Look-ups in named tables: a row name and a column name give one cell, copied from the table.

dur.tsv
	kedoz	paleti
viv	0.0	0.4
faduper	-0.5	-0.2
tikuz	0.5	0.5
pas	0.4	-0.3
sugofu	-0.7	0.3
zof	-0.2	-0.9
ditas	-0.2	-0.1
leribok	0.6	0.0
tun	0.2	0.3

tun, paleti => 0.3
leribok, kedoz => 0.6
faduper, paleti => -0.2
pas, paleti => -0.3
tikuz, paleti => 0.5
leribok, paleti => 0.0
sugofu, paleti => 0.3
faduper, kedoz => -0.5
ditas, paleti => -0.1
sugofu, kedoz => -0.7
ditas, kedoz => -0.2

lumo:
|  | litud | pomol | nurone | ranefez | dil | nal | safev | gagog | fotapup | robope |
|---|---|---|---|---|---|---|---|---|---|---|
| luzabez | -0.337 | -0.035 | -0.236 | 0.108 | -0.203 | -0.093 | -0.153 | 0.000 | -0.204 | -0.159 |
| tunive | 0.314 | 0.367 | 0.279 | -0.227 | 0.156 | 0.307 | 0.432 | 0.059 | -0.052 | 0.235 |
| dagu | -0.193 | -0.358 | -0.120 | 0.093 | 0.234 | -0.311 | 0.432 | 0.062 | 0.106 | -0.440 |
| muvekop | 0.031 | -0.031 | 0.108 | -0.037 | 0.094 | -0.211 | 0.756 | 0.152 | 0.266 | -0.665 |
| lasiv | 0.150 | -0.424 | -0.226 | 0.189 | -0.247 | 0.245 | -0.162 | -0.086 | -0.329 | 0.476 |
| furi | -0.412 | -0.100 | -0.122 | 0.291 | -0.191 | -0.084 | 0.619 | 0.295 | 0.291 | 0.087 |
| ziverep | 0.247 | -0.845 | -0.364 | 0.087 | -0.015 | -0.212 | -0.765 | -0.500 | -0.567 | -0.669 |
| peza | 0.424 | 0.155 | 0.093 | 0.060 | 0.047 | -0.050 | 0.045 | 0.355 | 0.123 | -0.109 |
| muvo | -0.376 | -0.187 | -0.198 | 0.122 | 0.089 | -0.130 | 0.305 | 0.101 | -0.038 | -0.090 |
| liridi | -0.597 | 0.477 | 0.214 | 0.140 | 0.090 | 0.231 | 0.853 | 0.280 | 0.448 | 0.937 |

dagu, robope -> -0.440
tunive, fotapup -> -0.052
luzabez, safev -> -0.153
muvekop, litud -> 0.031
liridi, nurone -> 0.214
muvo, dil -> 0.089
furi, nurone -> -0.122
muvekop, ranefez -> -0.037
lasiv, dil -> -0.247

rolabab.tsv
	nizanul	rupan	nalu	tuvu	bog	vevedu	bal	napag
sonog	-13021	23761	-29236	25403	28670	34505	9536	1814
binalu	-32664	-24097	36024	8355	18697	16648	-49162	-41754
sekori	-36629	32232	28854	32258	67112	19543	-38860	-50466
nakubu	-21213	11293	47187	54588	23709	24349	-9166	-12553
nedot	11259	14539	34276	-90281	9044	8639	-70997	34361
sidono	10151	29032	3543	-17630	20664	-24974	89942	42956

tuvu of nakubu = 54588
vevedu of nakubu = 24349
nizanul of sidono = 10151
bal of nedot = -70997
bog of sonog = 28670
nizanul of nakubu = -21213
tuvu of sidono = -17630
tuvu of sonog = 25403
bal of sekori = -38860
nalu of nedot = 34276
napag of nakubu = -12553
bal of sonog = 9536
rupan of nakubu = 11293
nizanul of sekori = -36629
vevedu of sidono = -24974
tuvu of binalu = 8355
rupan of nedot = 14539
rupan of sidono = 29032
vevedu of nedot = 8639
nalu of nakubu = 47187
Which row has the largest nalu? nakubu

pilutev =
            lom   zimab   nerof
pir      73.041  68.957  79.896
lod      83.462  61.813  38.640
dip      98.761  45.991  69.690
devobo   70.130  29.250  65.894
nos      60.475  28.585  18.748
feko     91.967  42.316  46.109
futubof  72.605  42.303  53.266
zogogef  57.061  79.642  85.746

lod, lom => 83.462
dip, lom => 98.761
zogogef, zimab => 79.642
pir, nerof => 79.896
futubof, lom => 72.605
zogogef, nerof => 85.746
nos, zimab => 28.585
feko, zimab => 42.316

lepon:
columns: tak, fum
dafo: [32.406, 43.344]
gop: [47.074, 25.561]
gofi: [39.533, 22.854]
gur: [71.812, 77.168]
lilu: [36.059, 25.686]

What is the tak of gur in lepon?
71.812
What is the fum of gop in lepon?
25.561
What is the fum of gofi in lepon?
22.854
What is the tak of lilu in lepon?
36.059
What is the tak of gofi in lepon?
39.533
What is the fum of lilu in lepon?
25.686
What is the fum of dafo in lepon?
43.344
What is the tak of dafo in lepon?
32.406
What is the fum of gur in lepon?
77.168
What is the tak of gop in lepon?
47.074

gabenif:
	vig	lam
lalimam	61	88
repor	132	154
toka	217	121
beg	142	157
sufu	96	172
dugeron	107	148

vig of dugeron: 107
lam of dugeron: 148
vig of lalimam: 61
lam of repor: 154
vig of repor: 132
vig of sufu: 96
lam of beg: 157
Row with the largest lam: sufu

zeg =
|  | metuvi | dure | ponopil | gusogu | notezo |
|---|---|---|---|---|---|
| vusod | 160 | 58 | 178 | 198 | 179 |
| subi | 206 | 103 | 126 | 74 | 116 |
| tisos | 235 | 54 | 105 | 193 | 124 |

vusod, notezo: 179
tisos, dure: 54
subi, gusogu: 74
subi, notezo: 116
vusod, dure: 58
vusod, metuvi: 160
vusod, ponopil: 178
subi, ponopil: 126
tisos, ponopil: 105
tisos, gusogu: 193
subi, metuvi: 206
tisos, notezo: 124
subi, dure: 103
vusod, gusogu: 198
tisos, metuvi: 235

peri =
|  | bikog | dutuki | dafer | ras | kepadap |
|---|---|---|---|---|---|
| pazo | 88635 | 48806 | 22069 | 63198 | 53660 |
| bama | 64866 | 48806 | 60631 | 26658 | 21842 |
| sufezon | 49019 | 48806 | 47777 | 77814 | 96084 |
| kiti | 17327 | 48806 | 79911 | 41274 | 53660 |
| pori | 49019 | 48806 | 47777 | 77814 | 96084 |
| nepoge | 49019 | 48806 | 47777 | 77814 | 96084 |

What is the bikog of kiti in peri?
17327
What is the dutuki of pazo in peri?
48806
What is the dutuki of kiti in peri?
48806
What is the dafer of pazo in peri?
22069
What is the bikog of pazo in peri?
88635
What is the kepadap of sufezon in peri?
96084
What is the kepadap of pori in peri?
96084
What is the dafer of sufezon in peri?
47777
What is the bikog of sufezon in peri?
49019
What is the kepadap of kiti in peri?
53660
What is the ras of sufezon in peri?
77814
What is the dafer of pori in peri?
47777
What is the dafer of bama in peri?
60631
What is the ras of pazo in peri?
63198
What is the ras of nepoge in peri?
77814
What is the dutuki of nepoge in peri?
48806
What is the kepadap of nepoge in peri?
96084
What is the kepadap of pazo in peri?
53660

